A small network was shown many inputs. Here are its activations along a few directions, one row for each input.
In each table, some parts of the input vary, and every possible input appears once, in random order.
A made-up example of a description, with smaller parts first: one of 6 places along a line, together with either a single point or one of 11 places along a line or (one of 2 separate values, together with one of 8 places around a ring).
Shared parts are said once, and a part with two or three values counts as separate values.

Other details of the inputs vary at random and push rows far along three fixed directions, the same in every table; ignore that.

Table:
x1: [  8  -2  -4  25 -38   6  35 -14  16  20 -16  18  -5]
x2: [ 32 -49  23   7   7  -7  22  15   6 -23   8 -12  -2]
x3: [  5 -16  16 -31  31   3  -7  12   6 -29   1  -6  16]
x4: [  9   0  22  11  -8   3 -15 -12 -10 -11  -5  27  -2]
x5: [-16  12 -10  -4  11  -7   6  23   1  22  -9 -34 -12]
x6: [  8 -14   0  23 -31  11  25 -24   5  30 -15   2  -4]
x7: [ -9 -14   3  -1  12   2   0  31  -1  -6  -3 -37  -2]
x8: [ -2  29 -34   5  18 -12  16  10   4  19   2 -18  -8]
x9: [ 14 -21  -5  19  -4   8  18 -13   2  21  -9 -12 -13]
x10: [  1 -10  -2  10  -3   4 -16  -8  -1  -3  12   3  13]
x11: [ 13 -25   8  14 -24  11  21  -9  -6  36  -4   5  -9]
x12: [ -8  27 -12  -8  15 -21 -29   7   2 -21   8  11   7]
x13: [-16   2   9 -13 -33  24 -14  -7  14 -23 -16  45   8]
x14: [ 18 -29  21  16 -18   1  10   5  10 -11   0  24   5]
x15: [ -8 -19  -5  -5 -15  22  41   7   1   2 -14   7 -17]
x16: [-11  14 -11 -26  18   1  18   7  -1   5 -13 -10  -1]
x17: [ -8  21   8   4   3  -7 -20  -4 -17  -3   9  20   8]
x18: [ 18  -8  16  24  -4  10  14   1  -9  17 -10  18 -15]
x19: [-38  44  -8 -25 -21   7 -29 -21  -1 -13 -25  55  20]
x20: [-11  27 -27  -7   8 -11  -2 -12 -15  32  -2 -19 -16]
x21: [ -2  13 -14  13  -1 -15  23   8   5  21  -4  10 -10]
x22: [  0  -1   5 -30  17   6 -12  10  19 -21   6  -3  11]
x23: [ -4  18 -11   5  -5  -6 -14   2   8 -14   9  18  17]
x24: [  3 -33  -1 -15  15  10  44  15  -8  -1 -11 -14 -13]
x25: [ 24 -24  16   6  -4  -4   4   5   7 -23  -2   7  -3]
x26: [-12  41 -28  15 -26  -2  10 -18  12  22 -20  27  -9]
x27: [ 20 -23   1  20  -8   3  36   8  12  10   2  -6   1]
x28: [-23  22  -6  -3  18  -4   7   5  11  28   8 -33 -24]
x29: [ -3 -20  29  -5  24   6 -19  12  20 -16  21 -17  -6]
x30: [  3   7   7  -6  19 -13   0   3 -20  -5  14 -23   4]
x31: [ -1   7 -14  -6  21  -3 -31  -1  -7 -12  20 -20  13]
x32: [  4   9   7   0  15  -7   3   8 -21   3  13 -15   5]
x33: [-12  31  -8  -1  -9 -17 -27 -10   5 -18  -7  34   4]
x34: [  7 -14  12   6 -17  12 -30 -10  -6  -4   2  29   2]
x35: [ -6  13 -25   2  10  -8  18  -4  -8  35   8 -39   3]
x36: [  8 -38  17 -18  11  17   2  14  15 -35   6   2   5]
x37: [ 14  -2  21   8  -5   1  -6  -8 -14  -8  -6  10   1]
x38: [ 15  -8   8  10 -24   7 -10  -8  12 -25  -5  24  10]
x39: [-17   2   5 -11  29 -11 -19  21  -5 -12  16 -39  -3]
x40: [-17  30 -23  -4 -13  -9   7 -20 -12  40  -6 -12  -8]
x41: [  0 -10   3   0  -3   1 -21  -7 -10   3  14   9   5]
x42: [ -2  10  -5 -16   4  -7 -32 -11 -15  -8   8 -12   9]
x43: [  5   0  -5  -8  11  -3 -28  -8  -8 -20  13 -24  16]
Description of these inputs: either one of 5 places along a line or one of 8 places around a ring or (one of 5 places around a ring, together with one of 6 places around a ring).
- Start at x38 and move only the place on the ring of 5, one step at a time. The first step leads to x25. Which rows follow, in order? => x37, x42, x43
- Start at x36 and move only the place on the ring of 8, one step at a time. The first step leads to x22. Which rows follow, in order? => x3, x16, x19, x24, x15, x13
- Which other rows belong to the same alternative as x39? List them by row number. => x5, x7, x28, x29
- Change only the place on the ring of 6 in x37. List by row number the other rows that result. => x4, x17, x18, x30, x32
